Each row below holds a small network's activations on one input, seen along a few directions.
Each table varies a few parts of the input and shows all the possible inputs, shuffled.
A made-up example of a description, with smaller parts first: one of 8 places around a ring, together with either a single point or one of 11 places around a ring or (one of 3 separate values, together with one of 6 places along a line).
Shared parts are said once, and a part with two or three values counts as separate values.
In the rows, 128 means zero.

Other details of the inputs vary at random and push rows far along three fixed directions, the same in every table; ignore that.

A family of inputs:
x1: [125, 117, 145, 109, 178, 150, 143, 168, 111,  87, 113]
x2: [141, 132,  88, 155, 140, 108, 153, 153, 142, 123, 121]
x3: [130, 107, 165, 120, 149, 138, 145, 190, 113, 116, 117]
x4: [146, 111, 113, 170, 120, 120, 141, 150, 144, 111, 126]
x5: [142, 125, 102, 155, 107, 102, 152, 143, 129, 106, 119]
x6: [152, 140,  90, 149, 137, 101, 144, 146, 127, 109, 133]
x7: [ 89, 152, 122, 188, 120, 122, 117,  85,  86, 176, 121]
x8: [141, 138, 103, 160, 116, 118, 161, 138, 132, 102, 121]
x9: [ 64, 140, 138, 109, 121, 173,  60, 137,  62, 151,  99]
x10: [ 86, 116, 138, 117, 134, 154, 110, 116,  35, 166, 124]
x11: [155, 129, 105, 161, 147, 108, 128, 144, 135,  98, 136]
x12: [150, 137, 101, 125, 100, 108, 136,  74, 193, 165, 147]
x13: [143, 126, 142,  57, 125, 135, 133, 102, 140, 144, 148]
x14: [156, 132, 131, 171, 123, 102, 133, 152, 132, 107, 138]
x15: [133, 126, 134,  92, 157, 153, 161, 167,  98,  99,  97]
x16: [146, 115, 156,  70, 133, 140, 116,  98, 149, 134, 151]
x17: [123, 111, 152,  77, 148, 139, 124, 109, 169, 145, 152]
x18: [132, 122, 158,  79, 139, 152, 127,  90, 160, 128, 136]
x19: [152, 131,  96, 149, 122, 104, 147, 139, 132, 109, 105]
x20: [123, 116, 164,  87, 124, 148, 131,  94, 157, 125, 150]
x21: [ 88, 149,  96, 178, 142, 127, 112,  75,  90, 168, 119]
x22: [ 76, 108, 136, 122, 137, 160, 119, 124,  50, 180, 113]
x23: [138, 129, 119, 134, 118,  96, 113,  66, 199, 135, 157]
x24: [120, 136, 131,  89, 125, 168, 111, 209, 121, 103, 106]
x25: [ 94, 115, 119, 190, 115, 124,  92,  79,  88, 159, 121]
x26: [122, 129, 180,  94, 128, 137, 131, 102, 161, 136, 151]
x27: [131, 146, 134,  84, 122, 162, 102, 202, 105,  89, 118]
x28: [144, 126, 134, 173, 121,  98, 135, 149, 141, 105, 122]
x29: [154, 143, 116, 160, 114,  95, 149, 154, 125, 118, 136]
x30: [152, 125, 116, 137, 108, 114, 119,  71, 201, 153, 149]
x31: [133, 109, 159,  72, 131, 136, 118,  96, 158, 131, 135]
x32: [116, 152, 135,  93, 128, 173, 113, 193, 116,  83, 102]
x33: [ 89, 136,  95, 174, 134, 112, 103,  80,  87, 171, 117]
x34: [136, 110, 161,  79, 117, 137, 120, 102, 147, 131, 164]
x35: [143, 135, 115, 165, 116, 102, 157, 161, 139, 132, 124]
x36: [142, 137, 119, 161, 112,  92, 151, 152, 133, 115, 120]
Description of these inputs: one of 4 separate values, together with either a single point or (one of 2 separate values, together with one of 4 places along a line).
- The inputs of x26 and x14 match in every part but the choice among 4 separate values. If x21 is changed in the same way as x26 into x14, which row does it become? => x6
- A walk changes only the place on the line of 4. It starts at x21 and steps to x15. List the rest of the walk in order. => x8, x7
- Which other rows does x23 become when the choice among 4 separate values takes its other values? List them by row number. => x1, x11, x17
- Which other rows does x12 become when the choice among 2 separate values takes its other values? List them by row number. => x30

A family of inputs:
x37: [162, 109, 137, 105, 151, 117, 179, 185, 163,  75, 115]
x38: [119, 126, 162,  63, 139, 148, 120, 125, 169, 128, 141]
x39: [ 94, 105, 167, 100, 173, 179, 113, 149,  41, 125, 103]
x40: [162, 149,  93, 178,  88,  98, 144, 157, 175,  89, 128]
x41: [113, 132, 107, 147, 107, 130,  94, 102, 116, 154, 132]
x42: [123, 120, 124, 160, 126, 130,  99,  94, 118, 154, 137]
x43: [151, 107, 151, 121, 146, 119, 172, 204, 116,  76, 110]
x44: [100, 111, 161,  86, 157, 163,  98, 159,  74, 132, 119]
x45: [156, 131,  96, 199, 134, 113, 146, 156, 151,  93, 110]
x46: [112, 146, 121, 150, 104, 122, 116, 102, 113, 166, 128]
x47: [105,  91, 164,  87, 162, 150, 124, 146,  67, 140, 116]
x48: [113, 128, 139, 168, 118, 131, 108,  97, 118, 153, 134]
x49: [111, 143, 120, 153, 127, 129,  93,  90, 119, 139, 131]
x50: [166, 143,  81, 178, 124,  93, 163, 143, 145,  92, 127]
x51: [130, 132, 150,  51, 128, 144, 135, 118, 136, 132, 137]
x52: [118, 127, 109, 148, 124, 116, 118,  96, 110, 165, 141]
x53: [101, 139, 107, 150, 114, 138, 104,  99, 127, 154, 120]
x54: [137, 103, 137, 129, 175, 137, 162, 209,  61,  69,  86]
x55: [111, 143, 107, 145, 110, 133, 101,  89, 119, 141, 128]
x56: [161, 142,  95, 185, 111,  89, 166, 156, 150, 102, 131]
x57: [120, 137, 106, 144, 113, 121, 107, 101, 110, 166, 129]
x58: [105, 142, 134, 161, 114, 126,  96, 104, 123, 151, 134]
x59: [151, 138, 150,  31, 108, 127, 151,  99, 224, 139, 161]
x60: [150, 128, 153,  34, 118, 121, 163,  92, 229, 137, 174]
- The inputs of x51 and x46 match in every part but one. If x50 is changed in the same way as x51 into x46, which row does it become? => x56
- What is each input in this table made of? => one of 4 separate values, together with one of 6 places around a ring
- Which other rows does x37 become when the choice among 4 separate values takes its other values? List them by row number. => x43, x47, x54
- Which other rows does x41 become when the choice among 4 separate values takes its other values? List them by row number. => x40, x53, x55
